A small network was shown many inputs. Here are its activations along a few directions, one row for each input.
In each table, some parts of the input vary, and every possible input appears once, in random order.
A made-up example of a description, with smaller parts first: one of 5 places around a ring, together with either a single point or (one of 2 separate values, together with one of 4 places along a line) or one of 9 places around a ring.
Shared parts are said once, and a part with two or three values counts as separate values.
In the rows, zero is written as 128.

Other details of the inputs vary at random and push rows far along three fixed directions, the same in every table; ignore that.

Table:
R1: [125 141  91 108 104 114 166 139 139 137 101 119]
R2: [116 142 180 101 116 144 115 124 137 136 155 106]
R3: [117 115 142  71  83 148 106 106 127 120 166 113]
R4: [ 99 109 140  92  89 143 113 124 126 121 134 108]
R5: [ 81  62 117 159 185 110 107 125  61  99 109 134]
R6: [121 126  95  94 173  93 212 140 120 155 127 119]
R7: [126 108 135  76 160 135 142 132 121 101 121 106]
R8: [135 119 107 191 142 118 108 129 123 105 116 151]
R9: [104 123 133 105 105 139 123 139 146 118 116 123]
R10: [114 126 146 136 124 130 103 110  98 136 147 115]
R11: [186 160 142 134 140 159 121 155 206  89 136 158]
R12: [103 124 180  98  99 136 100 117 142 127 171  93]
R13: [120 114 122 203 146 111 100 143 122 111 111 142]
R14: [ 97 118 177  93 108 156 110 109 120 142 173 115]
R15: [137 136 126 137 130 141 141 139 132 130 124 153]
R16: [115 124 137 117 111 136 130 133 151 126 146 137]
R17: [134 119 154  92  96 131  93  91 127 135 176  91]
R18: [163 165 151 136 149 149 128 150 171 118 128 144]
R19: [221 178 145 129 145 148 115 132 177 101 120 137]
R20: [124 128 144 181 145 125 108 138 113 121 110 132]
R21: [119 128 162 109 101 129 114 123 139 130 161  95]
R22: [123 106 111 173 138 121 104 106  87 130 109 150]
R23: [131 110 140 153 197 107 126 135 108 101 118 115]
R24: [120 133 105 106 184  84 202 142 118 162 129 100]
R25: [132 138  78 114 110  90 188 121 134 175 124 123]
R26: [130 136  71 106 110  91 184 129 132 172 109 125]
R27: [141 141 136 117 122 143 128 117 125 134 149 128]
R28: [117 162 105 126 126  90 186 135 114 181 118 105]
R29: [184 165 141 111 141 175 125 161 189  92 113 172]
R30: [106 105 139  91  96 142  99  92  89 136 124 105]
R31: [144 126 123 175 149 119  99 115 104 130 113 134]
R32: [131 145  88 125 130  95 185 119 113 189 118 123]
R33: [ 84 107 128 163 135 136 105 139 100 117  82 145]
R34: [136 131 106 143 119 123 134 128 136 118 130 144]
R35: [136 137 110 129 127 137 132 132 119 124 111 149]
R36: [133 100 128 150 197 120 131 129 111 100 127 132]
R37: [114 131 163 104 109 136 111 126 152 131 168 108]
R38: [123 135 108 130 119 109 168 141 145 156 135 128]
R39: [124 134 128 101 109 147 122 122 116 121 114 123]
R40: [125 120 127 106 104 139 126 137 142 121 137 134]
R41: [112 124 167 112 114 144 106 116 113 141 163 108]
R42: [104 101 115 187 144 132 102 141  92 113  90 165]
R43: [108 109 114 178 137 127 108 118  86 122 115 153]
R44: [191 147 117 134 132 134 124 122 171 111 133 142]
R45: [102 107 117 163 131 128 108 145 129 109 105 157]
R46: [102  90 132 128 112 135  84  93  73 132 128 128]
R47: [162 152 131 115 127 161 130 152 158 102  96 148]
R48: [ 95 106 161 116 110 146 108 107  98 144 163 115]
R49: [110 129 160  92 109 156 126 121 132 137 157 131]
R50: [117 143  91 112 110 100 198 146 146 171 129 129]
R51: [220 171 137 132 136 139 110 135 194  90 127 133]
R52: [146 149 125 148 126 113 127 134 144 119 128 118]
R53: [117 131  73 111 106  92 176 127 123 167  91 111]
R54: [134 125 113 195 145 110  99 133 121 106 114 140]
Each input here is: one of 6 places along a line, together with either a single point or (one of 2 separate values, together with one of 4 places along a line).
Changing only the place on the line of 6 turns R45 into R16. The same change can be made to R35. Which row results?
> R43
Change only the choice among 2 separate values in R18. List by row number the other rows that result.
> R37
Change only the place on the line of 6 in R3. List by row number the other rows that result.
> R1, R8, R34, R52, R54
Change only the choice among 2 separate values in R53. List by row number the other rows that result.
> R30
Change only the place on the line of 4 in R8. List by row number the other rows that result.
> R11, R38, R44

Table:
R55: [ 95  89 143  95 123 125 111  97  86 135 155  98]
R56: [128 117 113 190 184 112 129 152 109 103  90 148]
R57: [ 82 129 118  46 112  94 209 121 109 195 162  74]
R58: [195 172 106 103 161 127 179 154 175 127 106 139]
R59: [116 138 106 172 116 103 133 131 113 151 103 128]
R60: [150 132 105 171 175 116 140 148 129 114  88 152]
R61: [165 136 155 117 152 154 110 133 153  88 134 135]
R62: [131 115 161 126 102 180  59 110 118  86 141 146]
R63: [206 172 145 119 119 159 108 137 197  91 140 143]
R64: [154 168 116 125 107 122 152 138 158 148 121 125]
R65: [159 144 146  94 140 146 137 131 156 117 140 127]
R66: [163 155 156  99 110 151 119 123 165 126 157 123]
R67: [ 90 116 157  90  87 127 117  98 108 163 175  93]
R68: [ 78 113  83 152 101  95 158 136 102 171  92 136]
R69: [ 90  90  94 210 173  91 121 132  80 122  86 148]
R70: [ 69 113 124  91  80 125 140 106  84 171 144 110]
R71: [ 95  83 134 177 163 118  92 123  81  99 118 131]
R72: [ 76  93 135 131  93 139  91 103  76 130 136 128]
R73: [ 84 102 131 136  99 139 100 109  84 133 127 133]
R74: [ 89  95 130 212 139 114  76 117  81 122 111 140]
R75: [113  82 166 155 154 149  58 114  95  68 144 127]
R76: [200 194 116  73 157 133 209 168 200 133 122 130]
R77: [147 137  81 234 158 100 119 152 133 111  72 167]
R78: [161 179  95  78 102 129 193 158 197 149 118 137]
R79: [ 78 121  73 183 134  63 177 134  93 189 100 126]
R80: [129 126  99 193 186 103 147 157 114 116  79 151]
R81: [ 78 125 116  55 109  94 201 114  98 205 151  79]
R82: [148 112 106 208 134 143  81 144 139  77  77 180]
R83: [148 157 117 133 138 115 167 142 150 156 131 133]
R84: [126 129  76 203 136 108 143 159 131 131  56 174]
R85: [143 103 188 141  94 176  13  92 124  63 166 123]
R86: [123  91 171 146  95 179  29 109 121  71 133 149]
R87: [105 113 159  80 118 138 123 106 112 140 162 101]
R88: [173 140 164  81 141 163 116 132 164  84 162 119]
R89: [ 90 135 114  41 104  96 210 115 119 202 160  80]
R90: [183 124 146 133 159 159  84 125 149  67 127 144]
R91: [161 168  84 155 152  92 198 157 159 161 110 146]
R92: [ 75 105  79 154 151  70 180 131  77 176  99 117]
R93: [160 142 162 118  96 157  81 114 152 101 152 123]
R94: [ 96  97  79 207 177  82 140 139  80 132  78 145]
R95: [ 91  84 164 155 104 163  36 109 102  87 130 141]
R96: [146 157  62 167 180  83 208 167 137 160  65 150]
R97: [ 90 124 160  77  64 133 113  92 106 167 174  80]
R98: [153 118 139 217 166 139  69 133 126  83 111 169]
R99: [ 81 122 128  88  76 104 147 102 106 185 165  84]
R100: [137 128 137 144 121 133 103 121 136 118 143 129]
R101: [214 173 169  61 142 179 130 142 206  83 155 130]
R102: [139 116 172 105 142 158  92 120 128  88 153 120]
R103: [130 136  88 185 154  90 165 144 125 154 107 145]
R104: [144 123 123 206 131 128  72 129 123  90 102 151]
R105: [122  89 175 145 152 156  55 114 103  68 146 130]
R106: [102 105 173 102  92 143  81  93 109 132 180 102]
R107: [216 168 178  66 144 187 116 137 204  73 155 133]
R108: [170 138 154  88 138 155 118 126 158 100 148 127]
R109: [181 172 135  63 143 139 185 153 182 125 145 118]
R110: [ 89  99 124 184 138 103 110 117  85 142 130 132]
R111: [ 72 107 137  39  99 107 168  94  84 193 169  68]
R112: [ 93  74 150 175 111 160  31 100  74  78 129 151]
R113: [ 97 127 133  37 106 113 180 105 106 189 161  76]
R114: [162 166  91 136 172 105 199 165 162 141  90 143]
R115: [181 169 123 106 164 133 178 163 174 117 118 134]
R116: [186 175 111 146 130 126 146 150 180 123 111 148]
R117: [ 66 125 116  55 107  91 205 112  97 215 153  77]
R118: [ 99  62 160 163 148 142  37  93  67  79 135 126]
R119: [120 119  99 203 139 132 105 140 103 109  76 174]
R120: [ 69 112  59 201 134  75 161 152  95 162  63 153]
R121: [101 118  72 159 163  72 184 140  91 169  84 128]
R122: [ 94 128 145  90  80 122 129 103 114 172 163  91]
R123: [140 139 129 132 119 126 124 125 144 132 142 127]
R124: [120 108 144 143 100 157  76 122 126 103 119 146]
R125: [139 161  94 115 161  98 212 163 146 158 106 123]
R126: [113  97 155 138 145 139  89 115 103  99 139 125]
R127: [ 87  95 181 110  80 148  58  84  93 128 177  96]
R128: [ 76  98  90 211 133 102 107 141  91 126  74 161]
R129: [147 132  84 188 186 100 152 152 119 124  68 155]
R130: [183 155 154 118 117 183  86 145 191  73 121 160]
R131: [156 167 100 147 148 105 185 152 157 161 116 142]
R132: [ 69  97 139  58 103 111 150  94  85 174 174  75]
R133: [ 89  88 162  91 114 138  96  93  95 126 172  97]
R134: [ 71 123 107  61 117  84 213 123  99 201 154  76]
R135: [155 132 144 138 133 141 107 123 146 111 153 135]
R136: [179 170 152  94 104 157 119 129 181 121 150 124]
R137: [185 157 156  61  89 190 106 122 179  91 163 138]
R138: [126 153  94 161 117  96 158 139 126 161 100 129]
R139: [125 108 138 132  94 154  82 120 132 102 125 143]
R140: [ 89 113 144  57 110 118 157 107 108 163 171  83]
R141: [187 154 153  83 142 161 125 133 173  97 145 131]
R142: [176 192  87 131 128 105 198 160 183 163 100 140]
R143: [198 181 115  84 109 162 156 148 194 112 128 154]
R144: [196 157 138 106 158 153 137 146 185  85 131 142]
R145: [ 71  76  99 206 115 112  87 124  77 122  86 152]
R146: [104  72 172 161 145 152  38  99  86  74 142 133]
R147: [ 62 102  78 173 164  62 185 143  68 171  94 117]
R148: [125 107 117 208 188 117 106 146 103  92  85 156]
R149: [129 127  90 192 139 120 118 153 140 105  77 170]
R150: [190 200  85 109 112 109 203 158 196 159 112 131]
R151: [111 130 148  68 127 128 160 127 122 149 158  94]
R152: [181 164 131  93  98 166 134 147 192 114 120 150]
R153: [188 164 152  92 106 181 103 145 202  83 132 154]
R154: [150 130 148  96 138 147 123 125 147 104 150 119]
R155: [187 172 126 141 137 139 139 148 181 120 120 149]
R156: [ 72 111 153  62  66 142 117 104 114 158 163  98]
R157: [ 62 108 146  86  92 106 149  96  84 199 183  81]
R158: [ 80  85 183  78 107 148  83  84  88 126 181  91]
What do these inputs look like to the network?
> one of 8 places along a line, together with either one of 3 separate values or one of 4 places along a line or one of 6 places along a line
Changing only the place on the line of 8 turns R78 into R95. The same change can be made to R150. Which row results?
> R59
Change only the place on the line of 8 in R145. List by row number the other rows that result.
> R68, R82, R84, R86, R124, R139, R152
Which other rows agree with R93 in the place on the line of 8? List them by row number.
> R68, R72, R105, R106, R108, R109, R110, R116, R121, R126, R128, R146
Which other rows agree with R91 in the place on the line of 8? List them by row number.
> R63, R71, R79, R89, R92, R104, R112, R118, R120, R139, R140, R147
Change only the choice among 3 separate values in R84. List by row number the other rows that result.
> R73, R156

Table:
R159: [161 139 109 153 192 139 161 161 135 115  85 160]
R160: [ 68  92 176 139 146 132  85 117  82 134 137 118]
R161: [100 113 105  98 151 113 182 132 114 146 152 124]
R162: [116  72 157  94 108 158  60  93 112  75 143 123]
R163: [162 143 151  21 122 160 162 131 189 106 158 105]
R164: [ 64 102 120 111  69 123 100 103  64 149 117 100]
R165: [148 107 143  72 103 167  84 121 147  65 140 123]
R166: [ 43  55 164 146 130 118  90 107  71 136 174 105]
R167: [158 169 155 124 123 147 146 149 165 149 143 133]
R168: [ 77 108  72 133  99  85 169 110  81 185 137 129]
R169: [137 148 136 213 146 136  82 169 143  82  81 158]
R170: [114 119  89 105  97 103 151 113 125 172 124 125]
R171: [130 138  97 185 170  98 155 187 161  98  79 150]
R172: [126 161 138  99 142 122 182 157 155 149 112 118]
R173: [ 79 121  93 152  78 100 131 131 120 148 117 111]
R174: [115 142  84 114 108 104 170 121 107 193  94 129]
R175: [ 79 111  68 116  86  80 176 116 103 185 105 112]
R176: [165 116 165  46 108 180  95  97 147  81 194 133]
R177: [ 81 141 120 115 129 100 188 163 115 163 104 102]
R178: [133 139 129  83  81 145 128 108 128 144 120 117]
R179: [162 158 173  89  88 178  84 107 164 129 157 126]
R180: [100 122  82 107  76 104 150 127 121 147 116 113]
R181: [ 42  98 157 174 115 116 103 106  55 163 158 120]
R182: [108 103 157 132  75 150  61  96 133 106 156 117]
R183: [125  81 136 157 170 145  98 129 116  83 128 148]
R184: [101 108 172 131  97 139  83 117 142 110 158 111]
R185: [161 169 142  74 141 134 187 154 191 130 177 133]
R186: [169 157  75 209 146 104 136 155 175 127  75 180]
R187: [207 185 142 106 179  96 173 135 173 135 159  86]
R188: [147 143 119 110 175 137 159 149 141 128  95 140]
R189: [159 145 181  97  80 185  85 103 147 123 172 125]
R190: [ 99 153  98 150 106 107 172 124 102 193 128 135]
R191: [ 88 134  83 121 100  98 184 113  73 200 121 127]
R192: [164 110 164  76  78 179  76  93 150  96 182 129]
R193: [ 82 116  98 140  85  93 162 111 107 194 146 116]
R194: [102 135 115 171 146  43 162 103  84 197 147  65]
R195: [167 175 141 102 116 136 168 146 194 135 179 138]
R196: [148 158  90 208 146 100 144 191 178 101  76 159]
R197: [128 125 110 192 178 100 144 167 154 102  82 156]
R198: [126 137  98  83 137 119 185 161 159 118 114 113]
R199: [ 38  87 163 149 141 120 111 112  47 150 158 116]
R200: [147 157 125 149 172 121 182 170 148 145 104 148]
R201: [106 125  99  88 118 111 175 124 100 162  93 118]
R202: [133  95 140 200 190 159  64 140 105  47  69 162]
R203: [ 52  81 131 167  87 115  84  87  69 150 172 125]
R204: [156 157 141 115 117 133 155 147 185 145 163 130]
R205: [165 137 148  54 117 165 138 116 135 125 145 127]
R206: [127 107 122 203 186 146  79 159 103  49  58 162]
R207: [160 122 163  70 127 179  80 107 131  98 134 135]
R208: [222 191 125 125 130 106 144 108 170 143 160  94]
R209: [140 129 156 225 165 146  52 145 132  89  93 171]
R210: [163 108 138  81 121 158 117 114 146 100 155 135]
R211: [165 139 139  72 112 170 113 135 143  84 114 128]
R212: [ 57 113 106 151 118  72 165 132 111 199 130 111]
R213: [170 174 133  54 155 160 188 145 161 132 150 133]
R214: [152 153 119 187 121 144 101 136 147 111  83 157]
R215: [165  92 174 104 142 134  48  63  81  85 178  79]
R216: [148  79 114 200 174 142  52 124 115  54  83 180]
R217: [189 132 158 100 180 126 111 100 127  97 164  82]
R218: [177 150  70 213 159 119 144 154 128 126  52 191]
R219: [137 131 123 234 128 147  48 146 119  70  67 169]
R220: [147 135  89 123 179 111 176 158 160 125  96 147]
R221: [158 164 137  70 142 125 185 158 202 143 147 122]
R222: [ 58  69 146 123 120 137  86  82  25 131 148 125]
R223: [115 130 194 114  97 161  79 118 137 119 152 109]
R224: [160 143  91 123 128  69 159  92 100 177 138  81]
What do these inputs look like to the network?
> one of 6 places around a ring, together with either a single point or (one of 2 separate values, together with one of 5 places along a line)
Changing only the place on the ring of 6 turns R208 into R194. The same change can be made to R182. Which row results?
> R184
Changing only the place on the ring of 6 turns R187 into R217. The same change can be made to R177. Which row results?
> R206
Start at R206 and move only the place on the line of 5, one step at a time. The first step leads to R202. Which rows follow, in order?
> R188, R159, R213
Change only the place on the line of 5 in R189. List by row number the other rows that result.
> R179, R190, R214, R219
Change only the choice among 2 separate values in R179. List by row number the other rows that result.
> R186
Change only the place on the ring of 6 in R203. List by row number the other rows that result.
> R161, R168, R176, R185, R195
Change only the choice among 2 separate values in R198. List by row number the other rows that result.
> R206
